[-80.1  -2.4 -14.8 -41.2   2.8  55.1   6.3 -79.8 -34.1  21.1  54.2  -2.1
 -17.7  24.8   4.5 -11.2  10.9  69.1  46.9  35.9 -14.8 -15.1] = M
[-80.1  -2.4 -14.8 -41.2   2.8  55.1   6.3 -79.8 -34.1  21.1  54.2  -2.1
 -15.9  24.8   4.5 -11.2  10.9  69.1  46.9  35.9 -14.8  27.6] = R
[-56.4  -5.7 -38.1 -80.3 -13.2 -76.9 -27.9   6.9 -42.9 -19.1  54.2 -23.7
  14.0  13.5 -32.6  56.1  52.6  36.8  -1.0  46.1  45.0 -14.2] = V
[-70.5   7.6 -30.9 -54.0  -6.1  44.1   3.1 -71.0 -46.4  28.7  54.2 -39.1
 -35.8  10.3   9.4 -12.3  37.0  48.8  42.9  41.6   4.8  26.0] = H
[-80.1  -2.4 -14.8 -41.2   2.8  55.1   6.3 -79.8 -34.1  21.1  54.2  -2.1
 -15.9  24.8   4.5 -11.2  10.9  69.1   3.0  42.9  44.1  -8.2] = U
[-70.5   7.6 -30.9  25.9  -6.1  44.1   3.1 -71.0 -46.4  28.7  54.2   0.8
 -35.8  10.3   9.4 -12.3  37.0  48.8  42.9  41.6   4.8  26.0] = F
miss F: [-71.0  25.9   7.6  54.2   3.1  -6.1  10.3  41.6 -30.9   0.8 -12.3 -35.8
  37.0 -46.4  28.7   9.4  44.1 -70.5  48.8   4.8  42.9] | [26.0]
miss V: [-14.2 -23.7  56.1   6.9  54.2 -27.9  13.5 -76.9  36.8 -42.9  52.6 -19.1
  45.0 -32.6  -5.7  46.1  -1.0  14.0 -13.2 -38.1 -56.4] | [-80.3]
miss H: [-35.8 -46.4   3.1  42.9 -70.5 -54.0   7.6  28.7 -39.1  54.2  41.6 -30.9
   9.4  37.0 -12.3  44.1   4.8  48.8  26.0  -6.1 -71.0] | [10.3]

[  5.3   4.6  10.6  15.5 -10.4] = B
[ 31.6  36.4 -32.5  36.5  38.0] = T
[35.2  5.4  2.0 28.7 -3.0] = Z
[ 5.1  7.7  9.9 30.6 18.6] = A
[70.5 28.6 -8.2 28.6 17.8] = K
size: [ 31.6  36.4 -32.5] | 3
miss T: [-32.5  36.4  38.0  31.6] | [36.5]
size: [70.5 28.6 -8.2 28.6] | 4
miss T: [ 31.6  38.0  36.4 -32.5] | [36.5]
size: [ 5.1  7.7  9.9 30.6] | 4
miss A: [ 5.1 18.6  7.7 30.6] | [9.9]
miss T: [ 38.0  31.6  36.5 -32.5] | [36.4]

[ 59.7 -39.8  73.5  11.7  42.7  63.2  73.6] : P
[ 16.0 -41.1  19.3 -26.0  -2.0  42.1 -59.6] : Y
[ 59.7 -39.8  73.5  11.7  -7.4  63.2 -38.7] : S
miss P: [ 42.7  11.7  63.2  73.6  59.7 -39.8] | [73.5]
size: [ 59.7 -39.8  73.5  11.7] | 4
size: [ 59.7 -39.8] | 2
miss P: [-39.8  42.7  73.6  11.7  63.2  59.7] | [73.5]

[-69.0  73.3 -72.1 -70.3  71.9 -68.7 -70.9] -> D
[-68.9  68.9  67.8  71.6  70.0 -68.8  68.9] -> L
[ 73.4 -65.6 -59.8 -59.9 -69.5 -71.2 -72.7] -> W
[-67.9  72.8  71.0  72.9  66.7 -72.9  73.1] -> J
[-74.7 -72.9 -71.0 -71.0 -71.2  71.3 -68.9] -> X
[-70.5  70.1 -69.3 -71.0  70.9 -72.5 -68.2] -> N
miss L: [ 71.6  68.9  67.8  68.9  70.0 -68.8] | [-68.9]
size: [-70.5  70.1 -69.3] | 3
size: [-70.5  70.1 -69.3 -71.0  70.9 -72.5] | 6
miss J: [ 72.8  71.0  66.7  73.1 -67.9 -72.9] | [72.9]
miss W: [-72.7 -59.8 -71.2 -69.5  73.4 -65.6] | [-59.9]
size: [-70.5  70.1 -69.3 -71.0  70.9 -72.5 -68.2] | 7
size: [-67.9  72.8  71.0  72.9  66.7 -72.9  73.1] | 7

